A small network was trained on invented records. Each row is its activation on one of them, seen along a few directions.
Each row is followed by the record's values for the fields S, T, V, P, C, G, N.
Not every record has every field; a missing one is written none.
The largest differences between rows may come from other fields.
(in the rows, 500 means zero)
Random noise pushes rows far along 3 fixed directions. That doesn't count. These rows show it; they differ only by the noise:
[525 523 530 508 457 439 508 471 349 611 627 610 557 480 621]
[481 557 593 480 492 549 517 388 363 664 539 552 501 488 626]
[488 382 649 496 439 368 423 484 561 231 557 604 374 280 329]
[516 478 567 509 450 437 455 448 498 384 575 621 444 384 428]
[540 474 529 525 436 409 441 464 532 318 599 657 445 374 380]

[592 780 215 515 547 724 600 276 620 350 509 780 475 563 322]	<S:none T:t2 V:v2 P:p2 C:c1 G:g1 N:n1>
[564 510 470 494 482 535 473 481 649 241 438 493 376 473 263]	<S:s1 T:none V:none P:none C:none G:g2 N:none>
[558 686 390 396 565 787 645 166 792 285 244 476 284 425 247]	<S:s1 T:none V:none P:none C:c1 G:g2 N:none>
[530 477 359 692 470 590 364 632 494 396 578 559 499 636 356]	<S:none T:t2 V:v1 P:p1 C:c2 G:g1 N:none>
[565 579 319 685 471 628 417 559 543 427 592 653 534 666 378]	<S:none T:t2 V:v1 P:p1 C:c2 G:g1 N:none>
[539 466 387 619 489 704 391 535 655 277 335 437 378 591 189]	<S:s1 T:none V:none P:none C:c2 G:g1 N:none>
[388 552 603 484 459 512 430 365 553 723 460 452 554 579 603]	<S:none T:t1 V:none P:none C:c2 G:g2 N:none>
[577 514 418 585 496 454 397 446 512 421 634 613 520 557 437]	<S:none T:t2 V:v1 P:p2 C:none G:g2 N:none>
[485 546 610 555 592 688 600 434 369 395 453 506 372 417 427]	<S:none T:t2 V:v1 P:p2 C:none G:g1 N:none>
[399 370 733 513 584 639 504 429 425 410 368 343 323 402 513]	<S:none T:t2 V:v1 P:p2 C:none G:g1 N:none>
[296 536 778 336 535 724 555 318 492 774 290 273 367 493 663]	<S:s4 T:none V:none P:none C:c4 G:g2 N:none>
[533 529 493 487 591 543 578 476 501 527 400 476 503 500 507]	<S:none T:t2 V:v2 P:p2 C:none G:g1 N:n2>
[592 589 335 476 500 527 552 578 515 583 478 421 640 666 605]	<S:s1 T:none V:none P:none C:none G:g1 N:n1>
[479 432 546 441 443 359 601 482 456 460 589 520 514 344 598]	<S:none T:t1 V:none P:none C:c1 G:g2 N:none>
[600 563 245 619 544 687 510 588 429 486 460 465 427 576 423]	<S:none T:t2 V:v2 P:p1 C:c1 G:g1 N:none>
[438 677 418 519 483 608 399 363 572 819 440 490 671 726 640]	<S:none T:t1 V:none P:none C:c2 G:g1 N:n2>
[448 557 544 376 489 526 584 422 526 730 411 368 543 541 675]	<S:s3 T:none V:none P:none C:c4 G:g2 N:none>
[475 404 609 486 562 496 440 608 485 541 473 412 489 503 515]	<S:none T:t2 V:v1 P:p1 C:none G:g1 N:n2>
[568 615 350 538 526 624 583 461 488 673 556 494 557 643 602]	<S:none T:t2 V:v1 P:p1 C:c4 G:g2 N:none>
[434 524 521 572 487 689 464 512 435 713 371 380 541 676 577]	<S:s3 T:none V:none P:none C:c2 G:g1 N:none>
[550 640 483 493 547 494 594 408 506 465 568 566 517 498 479]	<S:none T:t2 V:v1 P:p2 C:none G:g2 N:none>
[564 343 441 456 424 255 579 665 517 449 616 519 574 375 572]	<S:s4 T:none V:none P:none C:c1 G:g2 N:none>
[438 700 514 491 578 803 450 315 641 580 276 420 283 617 401]	<S:none T:t2 V:v2 P:p1 C:none G:g2 N:none>
[512 611 453 428 481 578 525 362 743 501 398 437 478 516 444]	<S:s3 T:none V:none P:none C:c4 G:g2 N:none>
[568 625 338 453 490 553 592 368 604 579 422 475 564 593 511]	<S:s1 T:none V:none P:none C:c4 G:g2 N:none>
[515 273 489 460 477 345 499 712 552 449 454 348 577 482 510]	<S:s1 T:none V:none P:none C:c4 G:g1 N:n2>
[570 342 550 448 495 379 576 593 573 337 421 384 450 391 436]	<S:s1 T:none V:none P:none C:none G:g2 N:none>
[483 537 484 447 467 549 459 412 756 459 383 447 448 536 376]	<S:s3 T:none V:none P:none C:c2 G:g2 N:none>
[607 519 288 570 529 623 652 604 291 604 618 520 586 603 659]	<S:none T:t2 V:v1 P:p1 C:c1 G:g1 N:none>
[263 463 813 383 528 546 459 428 420 675 454 371 469 437 659]	<S:none T:t3 V:v1 P:none C:c4 G:g1 N:n1>
[567 611 484 404 551 597 661 426 305 690 537 498 542 539 656]	<S:s1 T:none V:none P:none C:none G:g2 N:none>
[301 353 775 455 485 364 385 576 441 699 486 488 558 479 626]	<S:none T:t3 V:v2 P:none C:c2 G:g1 N:n2>
[571 548 367 437 581 706 618 480 430 681 402 401 543 591 591]	<S:s1 T:none V:none P:none C:c1 G:g1 N:n2>
[328 404 809 432 574 561 419 437 429 456 420 402 369 440 478]	<S:none T:t2 V:v1 P:p2 C:none G:g1 N:n1>
[511 292 534 478 511 370 483 728 398 521 515 379 563 465 530]	<S:s1 T:none V:none P:none C:c4 G:g1 N:n2>
[343 405 651 490 508 324 466 614 366 491 558 549 508 423 506]	<S:none T:t2 V:v2 P:p2 C:c4 G:g1 N:n1>
[485 543 605 484 562 752 501 372 490 573 304 361 366 560 425]	<S:s1 T:none V:none P:none C:none G:g2 N:none>
[499 338 534 568 500 570 487 608 484 341 402 435 420 466 319]	<S:s1 T:none V:none P:none C:c4 G:g1 N:none>
[511 580 568 566 537 553 498 450 331 499 626 618 473 507 448]	<S:none T:t2 V:v1 P:p2 C:none G:g2 N:none>

Which values does each new row have?
[418 345 584 517 408 242 300 599 665 339 555 548 564 416 378]	<S:none T:t1 V:none P:none C:c2 G:g1 N:n2>
[469 373 582 363 544 476 645 560 464 404 407 366 444 353 528]	<S:s1 T:none V:none P:none C:c1 G:g1 N:n1>
[688 506 294 531 504 403 601 601 572 433 609 534 580 534 525]	<S:none T:t2 V:v1 P:p1 C:none G:g2 N:none>
[629 493 204 557 437 295 483 682 752 156 648 597 575 479 341]	<S:none T:t2 V:v1 P:p1 C:c4 G:g1 N:n1>
[432 452 548 519 454 383 330 529 595 495 508 505 560 487 448]	<S:none T:t1 V:none P:none C:c2 G:g1 N:n2>
[479 298 635 402 535 499 467 595 640 353 286 287 384 401 387]	<S:s1 T:none V:none P:none C:none G:g1 N:n2>
[477 574 593 465 508 561 473 357 473 629 476 505 470 486 559]	<S:none T:t1 V:none P:none C:none G:g2 N:none>
[508 450 517 493 443 382 518 478 470 404 627 608 487 345 468]	<S:none T:t1 V:none P:none C:c1 G:g2 N:none>
[586 613 352 508 489 526 442 408 646 439 491 615 549 515 444]	<S:none T:t1 V:none P:none C:none G:g1 N:n2>
[630 630 349 560 518 641 506 455 434 481 651 692 473 590 439]	<S:none T:t2 V:v1 P:p1 C:none G:g2 N:none>
[472 454 561 424 456 363 469 492 652 260 476 521 462 342 442]	<S:none T:t1 V:none P:none C:none G:g1 N:n1>
[503 537 492 521 527 553 544 388 458 708 454 490 551 669 684]	<S:none T:t2 V:v2 P:p2 C:none G:g2 N:none>
[478 398 623 519 524 506 456 573 440 512 522 424 418 500 498]	<S:none T:t2 V:v1 P:p1 C:none G:g2 N:none>
[378 394 753 462 522 398 547 508 301 472 638 523 449 347 514]	<S:none T:t2 V:v1 P:p2 C:c4 G:g2 N:none>
[479 660 547 519 563 723 460 280 436 542 505 550 403 593 451]	<S:none T:t2 V:v1 P:p2 C:none G:g2 N:none>
[595 606 414 520 472 512 539 407 493 520 559 604 530 497 540]	<S:none T:t1 V:none P:none C:none G:g2 N:none>
[521 680 425 470 568 764 523 324 510 599 513 540 418 596 460]	<S:none T:t2 V:v1 P:p1 C:c4 G:g2 N:none>
[311 594 693 414 562 701 444 292 488 853 316 354 509 568 664]	<S:none T:t1 V:none P:none C:c4 G:g1 N:n2>
[454 378 610 454 538 455 554 417 400 497 581 492 454 379 585]	<S:none T:t2 V:v1 P:p2 C:c1 G:g2 N:none>
